These are the activations of a small neural network, seen along a few directions. Each row is one input.
In each table, some parts of the input vary, and every possible input appears once, in random order.
Descriptions start from the smaller parts, as in this example, which fits no table here: ring(8) and (point or ring(9) or (values(2) and line(6))).
Shared parts are said once, and a part with two or three values counts as separate values.
In the rows, zero is written as 128.

Other details of the inputs shift rows strongly along two fixed directions, in all tables alike. That doesn't count.

Rows:
x1: [110 104 113 142 136 146  95 122 156 146  82 109 114 147 156  94]
x2: [172 189 151 158 130 148  98 196  93  29 159 154 190  76 106 149]
x3: [137 129 109 134 139 135 119 128 122 163 105 149 135 124 146 106]
x4: [104 111 147  94 117  92 223  49 163 145 194  99 117 137  89 155]
x5: [119 102 130  83 125  91 205  58 173 145 211  90  98 158  91 159]
x6: [121 123 135 123 149 137 114 147 102 149 101 143 129 134 145 115]
x7: [ 94 115 100 139 147 142 118 110 155 179  68 106 101 162 134 112]
x8: [126 114 142  77 133 102 201  77 131  81 230 102 122 123  83 171]
x9: [151 164 145 128 107 156  99 194  88  16 168 145 183  90 122 135]
x10: [100 100 130 111 152 122 144 111 125 199  66 123  86 158 155 100]
x11: [152 153 126 151 123 143  61 160 111  43 142 140 157 107 126 135]
x12: [117 100 115 130 128 157 129  99 160 185  88 108  98 137 160  92]
x13: [122 106 124  89 122 101 201  27 152 149 204  97  90 132  89 167]
x14: [112 100 138 145 139 113 151 107 135 207  67 123  96 148 144  89]
x15: [155 158 155 136 138 103 135 143  97  93 145 142 157 105 123 140]
x16: [139 124 134 133 133 127 120 162  87 115 105 138 132 122 135 109]
x17: [158 148 138 136 113 144  87 163 128  78 151 145 138 121 123 133]
x18: [157 135 118 148 122 129 118 146  95 127 109 132 140 111 141 113]
x19: [137 121 112 148 130 113 102 143 106 124  92 123 140 134 134 111]
x20: [154 145 155 145 127 143 111 156 127  74 144 139 160  96 131 121]
x21: [127 118 119 106 139 103 175  71 123 174 161 113 120 134 117 150]
x22: [102 102 110 131 150 119 112 104 136 197  74 118 116 163 146 112]
x23: [136 128 156 100 127  90 192  61 142  96 223 118 120 112  73 176]
x24: [140 141 150 143 116 130 128 139 128  83 152 148 142  98 114 154]
x25: [146 140 120 131 134 125 105 163 124 133 123 159 147 138 133 116]
x26: [155 150 134 125 131 114 118 154 105 107 165 141 157 130 118 149]
x27: [118 118 124 118 151 132 125 141 116 152 104 155 127 137 139 105]
x28: [114 121 113 152 121 141  88 137 138 111 101 131 124 130 140 133]
x29: [112 106 113 142 115 156 118 111 151 179  80 127  93 130 153 116]
x30: [ 92 109 119 126 110 137 122 133 171 193  86 117  89 156 147 109]
x31: [104 126 132 124 117 151 107 163 126 120 105 132 118 116 142 119]
x32: [106 128 117  97 113  78 180  75 141  86 222  93 130 122  81 192]
x33: [108 107 101 130 150 118 110 113 141 182  79 137 124 158 142 102]
x34: [153 169 125 151 104 143  75 187  99   9 161 133 197  96 125 137]
x35: [133 143 111 142 131 161 118 137 128 144 100 124 127 118 135 121]
x36: [125 144 128 136 141 169 100 176 110 109  94 139 132 120 133 116]
x37: [138 150 124 111 127 115 163 124 135 105 189 116 132 137  86 169]
x38: [164 159 135 132 126 115 105 173 101  94 135 142 154 125 132 136]
x39: [102 113 117  87 107  93 210  48 154 155 200  89  99 122  95 175]
x40: [104 110 122 128 107 148 124 132 166 178  89 116 107 163 150  94]
x41: [152 141 126  92 131  74 201  68 105 109 214 107 136 115  93 181]
x42: [125 121 125 141 111 145 105 151 150 137 109 140 109 141 138 130]
x43: [100 121 141 145 117 144 114 141 155 168  73 132 112 120 150 103]
x44: [113 117 133 140 151 125 132 121 142 193  82 153 120 141 146  92]
x45: [120 115 139 124 132 157 103 134 127 124 107 138 103 129 136 111]
x46: [140 140 118 143 140 119  85 153 104 113  86 131 150 130 147 119]
x47: [137 142 122 136 101 157 117 142 125 106 129 124 151 108 143 116]
x48: [144 122 125 140 122 118 119 154 118 150  99 131 124 146 136 108]
x49: [164 169 156 152 139 127  99 176  84  75 149 160 184  94 128 138]
x50: [ 89  92 127 125 129 154 125 120 149 177  75 132  76 147 147 112]
Description of these inputs: values(5) and (point or line(4) or ring(5)).
Changing only the values(5) part turns x40 into x4. The same change can be made to x48. Which row results? -> x14
Changing only the values(5) part turns x38 into x46. The same change can be made to x37. Which row results? -> x7
Which other rows agree with x21 in the values(5) part? List them by row number. -> x3, x12, x13, x18, x29, x35, x39, x41, x47
Change only the values(5) part in x31. List by row number the other rows that result. -> x30, x32, x39, x43
A walk changes only the ring(5) part. It starts at x45 and steps to x50. List the rest of the walk in order. -> x31, x9, x8
Change only the values(5) part in x33. List by row number the other rows that result. -> x3, x25, x27, x44

Rows:
x51: [142 141 122 134 118 106 128 111 118  60 178 107 163 104 109 155]
x52: [102 117 115 127 143 133 101 135 129 133  96 126 112 149 132 129]
x53: [124 126 116 159 123 146  68 154 117 104  71 121 142 122 160  98]
x54: [110 103 142 109 133 133 153 111 161 190 119 136  90 158 132 110]
x55: [153 146 122 113 120 111 120 141 125  69 199 135 155 134  99 163]
x56: [104 109 141 113 141 126 169  78 131 147 136 123  99 119 116 141]
x57: [141 130 106 149 131 159  73 141 127 117  99 132 139 122 153 107]
x58: [135 128 126 110 199  38 186  72  81 210 124 148 132 152 110 144]
x59: [124 122 111 124 134 138  96 149 136 128 115 132 124 158 134 118]
x60: [115 120 124 111 127  96 141 116 124  91 159 103 134 143 107 149]
x61: [125 126 130 127 121 160 122 157 108 134  96 132 119 113 150 104]
x62: [134 134 147 166 122 163  86 163 121 114  72 139 144  95 164  86]
x63: [140 150 108 150 106 158  62 204 120 115  87 141 149 132 156 109]
x64: [109 116 144 135 133 135 153  94 164 187 108 133  95 131 128 123]
x65: [120 128 124 149 116 127  85 164 142 123  92 128 138 147 143 108]
x66: [129 128  99 120 111 121 149  93 142 144 147 102 124 131 121 145]
x67: [136 150 156 115 132 122 144 152 110  66 185 149 147 107  94 164]
x68: [145 133 109 145 126 149  83 134 138 122 110 132 137 128 144 114]
x69: [123 124 154 145 116 130 130 141 154 150 104 133 122 129 140 105]
x70: [105 113 115 128 132 112 138  96 167 171 124 119 103 157 116 143]
x71: [166 156 122 126 117 114 112 146 126  59 202 137 165 121 101 165]
x72: [ 99 113 115 128 134 122 118 119 157 166 105 127 105 161 126 132]
x73: [113 118 136 102 113 122 179 115 145 174 145 122 103 141 120 133]
x74: [134 129 144 132 138 170  84 183 111 117  87 155 126 125 156  94]
x75: [138 135 114 140 136 160  52 188 110  95  90 143 141 137 153 105]
x76: [135 126 108 135 135 153  72 158 113 101 102 134 133 132 146 110]
x77: [125 123 143 123 136 155 114 159 133 140 107 149 116 140 141 104]
x78: [125 139 151 148 131 156  92 181 132 130  90 164 129 121 143 111]
x79: [139 142 104 150 107 147  97 148 138 142 102 122 136 129 147 117]
x80: [110 112 120 141 118 112 123 115 167 162 102 110 115 158 136 115]
x81: [129 129 135 118 110 128 179  99 148 166 153 117 112 121 121 136]
x82: [113 122 152 131 126 133 127 155 133 129 103 134 125 134 136 105]
x83: [121 110 141 122 129 139 145 113 166 189 114 137  95 148 137 108]
x84: [131 141 128 119 119  96 131 140 120  59 181 117 158 133  98 158]
x85: [128 126 130 117 112 133 173  97 141 162 141 116 112 115 127 130]
x86: [117 115 126 123 120 147 160 100 136 176 112 114 105 116 143 114]
x87: [147 135 140 145 126 165  99 146 133 131 103 150 130 109 151 100]
x88: [106 113 146 125 133 125 159 102 166 184 119 135  94 140 122 130]
x89: [102 102 147 108 131 111 175  92 134 138 135 109 104 130 118 124]
x90: [148 153 150 133 125 129 141 124 120  79 175 144 149  85 104 159]
x91: [112 120 114 134 131 117 135  87 162 162 128 117 110 144 116 144]
x92: [100 106 109 122 140 121 136  79 136 147 120 110 104 139 121 142]
x93: [156 142 145 113 129 134 142 124  99  61 191 138 148  92 110 150]
x94: [138 138 103 115 114 122 139 115 104  86 172 106 143 113 115 158]
x95: [124 127 117 159 126 149  57 178 113  96  65 127 143 127 159  94]
x96: [110 117 144 106 141 120 167  99 121 118 156 128 110 117 104 150]
x97: [102 110 132 101 122 132 174 119 142 183 120 119  94 149 128 120]
x98: [ 99 105 100 102 126 120 149 107 137 170 115  97  96 163 130 131]
x99: [114 115 119 141 117 109 135  93 166 159 116 102 117 149 129 122]
x100: [114 120 111 129 132 116 138  81 152 144 135 115 115 134 114 150]
x101: [118 119 135 115 111 128 174 111 155 187 131 121 100 138 129 125]
x102: [148 153 107 159 104 157  67 194 128 118  91 138 150 126 156 111]
x103: [133 143 113 169 132 164  51 164 117 103  76 142 149 106 154 113]
x104: [160 118 121 116 195  64 156  97  78 223 105 152 137 167 132 107]
x105: [133 144 156 109 137 121 147 141 101  64 182 142 141 104  96 166]
x106: [125 131 135 125 121 161 115 175 107 134  91 136 122 121 152 105]
x107: [165 155 120 130 119 119 116 128 128  69 195 131 161 116 104 160]
x108: [216 186 126 116 154  48 169 159  11  78 206 154 218  97  92 173]
x109: [112 111 114 136 120 110 136  84 160 153 115  99 118 143 130 123]
x110: [130 127 150 129 117 114 163  97 142 120 153 118 131 108 117 133]
x111: [141 143 105 112 115 120 131 138  97  68 177 112 149 114 109 159]
x112: [121 109 138  99 139 129 162 100 127 132 153 126 105 129 117 130]
x113: [145 147  99 163 113 172  60 177 109 109  78 130 154 105 167 103]
x114: [119 118 152 129 117 110 173  88 160 155 143 115 114 127 119 127]
x115: [ 99  97 143 121 130 123 164  83 140 161 108 108  99 129 136 110]
x116: [113 111 127 109 121 138 172  94 124 163 127 111 101 121 134 124]
x117: [117 128 112 148 139 152  69 160 114 108  79 137 129 126 144 117]
x118: [103 121 115 131 139 132 103 140 140 138 100 131 116 154 128 129]
x119: [152 139 113 116 128 122 122 115 105  58 189 121 152 113 108 160]
x120: [123 129 156 145 117 139 109 170 138 131  94 143 132 128 146  98]
x121: [116 122 142 121 137 127 164  84 135 133 151 127 115 106 112 147]
x122: [154 145 145 158 123 171  84 169 135 129  97 159 137 110 155  95]
x123: [137 123 139 114 132 134 158  92 131 124 166 127 123 110 119 135]
x124: [133 137 160 112 125 111 152 142 105  62 175 127 147 109 106 147]
x125: [198 174 147 132 166  29 165 143  29  62 194 153 221 105  93 162]
x126: [109 119 103 101 119 113 155 115 138 147 147 104 113 159 114 145]
What is each input in this table made of? -> values(4) and (point or (values(2) and ring(9)))
Changing only the values(4) part turns x76 into x117. The same change can be made to x112. Which row results? -> x96
Change only the values(4) part in x78. List by row number the other rows that result. -> x54, x73, x120
Change only the ring(9) part in x99. List by row number the other rows that result. -> x51, x53, x60, x65, x80, x84, x95, x109
Change only the values(2) part in x124. List by row number the other rows that result. -> x60

Rows:
x127: [107 105 143 126 136 135 149 111 174 213  80 127  80 156 146 103]
x128: [127 132 141 106 131 112 141 129 140 114 169 130 122 141 105 143]
x129: [150 150 128 176 110 154  53 176 120  85  96 140 164 109 154 113]
x130: [121 132 110 132 122 162  94 147 125 100 109 124 124 129 140 124]
x131: [105 114 120 121 125 108 150  93 154 134 145 106 114 157 106 145]
x132: [138 141 117 139 110 157  92 134 118  92 123 119 137 106 141 129]
x133: [160 156 124 125 126  93 135 127  87  57 189 118 178  98 108 166]
x134: [143 127 111 151 122 134  91 148 117 155  83 127 130 138 158 100]
x135: [147 140 119 161 142 136  72 147  98 115  87 142 151 112 152 108]
x136: [129 132 130 123 130 140 100 170 122 126 119 152 141 139 136 125]
x137: [127 134 108 109 126  99 149 113 129 119 176 121 135 144  95 167]
x138: [129 137 118 120 113 118 125 133 126  59 173 124 140 117 105 159]
x139: [142 149 131 129 131 111 154 119 104 109 153 126 151 102 122 132]
x140: [118 126 149 111 112 117 172 108 137 105 179 123 112 109 100 154]
x141: [172 155 131 122 118 110 157 128  98  83 195 132 167 101 104 151]
x142: [129 131 118 142 124 142 123 129 140 176 101 139 127 126 144 108]
x143: [123 117 129 116 112 118 168  85 149 129 163 114 119 109 110 142]
x144: [128 124 123 139 120 171 121 122 138 139 103 122 120 108 149 110]
x145: [103 103 135 100 132 106 198  77 160 208 139 122  88 157 119 143]
x146: [101 107 150 126 125 126 167  99 162 173 121 118 100 143 121 124]
x147: [132 122 127 149 150 135 123 113 119 162  84 139 124 119 147 100]
x148: [146 141 152 142 148 133 117 150  95 110 113 158 140 105 133 124]
x149: [ 90  98 144  91 130  93 194  65 160 150 184 104  95 162  89 155]
x150: [104 111 134  92 147 100 168 108 122 143 141 119 120 148 116 134]
x151: [138 134 128 155 128 155 103 144 153 163  81 137 128 125 155  93]
x152: [111 123 112 128 141 119 110 137 115 149  86 116 128 145 136 114]
x153: [153 150 121 152 121 137  76 157 133 111 113 134 149 118 144 120]
x154: [132 139 148 132 118 170 115 159 114  96 131 132 126  96 132 126]
x155: [157 153 116 121 116 100 134 123 113  83 200 125 167 112 103 174]
x156: [119 110 137 131 128 142 130 137 132 209  58 137  91 151 157  85]
x157: [165 172 121 154 124 142  61 206 111  44 135 149 175 113 129 135]
x158: [136 132 118 136 152 116 108 135 102 101 125 134 144 129 118 138]
x159: [ 99  93 134  83 160  86 190  56 132 170 157 121  93 159  98 145]
x160: [116 115 131 159 121 158 107 126 159 178  63 131 118 132 161  85]
x161: [125 116 129 121 134 135 116 158 120 152  94 140 118 155 145 101]
x162: [139 138 118 160 108 157  64 165 126  94  92 135 146 104 156 111]
x163: [122 129 138 105 120 120 145 134 127  64 192 129 133 114 103 155]
x164: [102 107 134  84 130 124 181  84 139 117 189 106  98 136 104 157]
x165: [146 134 110 124 129 111 128 148 108 102 149 123 144 140 113 143]
x166: [ 90  96 136 128 147 139 142 118 141 234  31 124  83 154 166  78]
Changing only one part turns x146 into x156. The same change can be made to x129. Which row results? -> x134
What is each input in this table made of? -> ring(5) and line(8)
A walk changes only the ring(5) part. It starts at x135 and steps to x147. List the rest of the walk in order. -> x148, x159, x158
Change only the line(8) part in x149. List by row number the other rows that result. -> x128, x136, x150, x159, x161, x163, x164
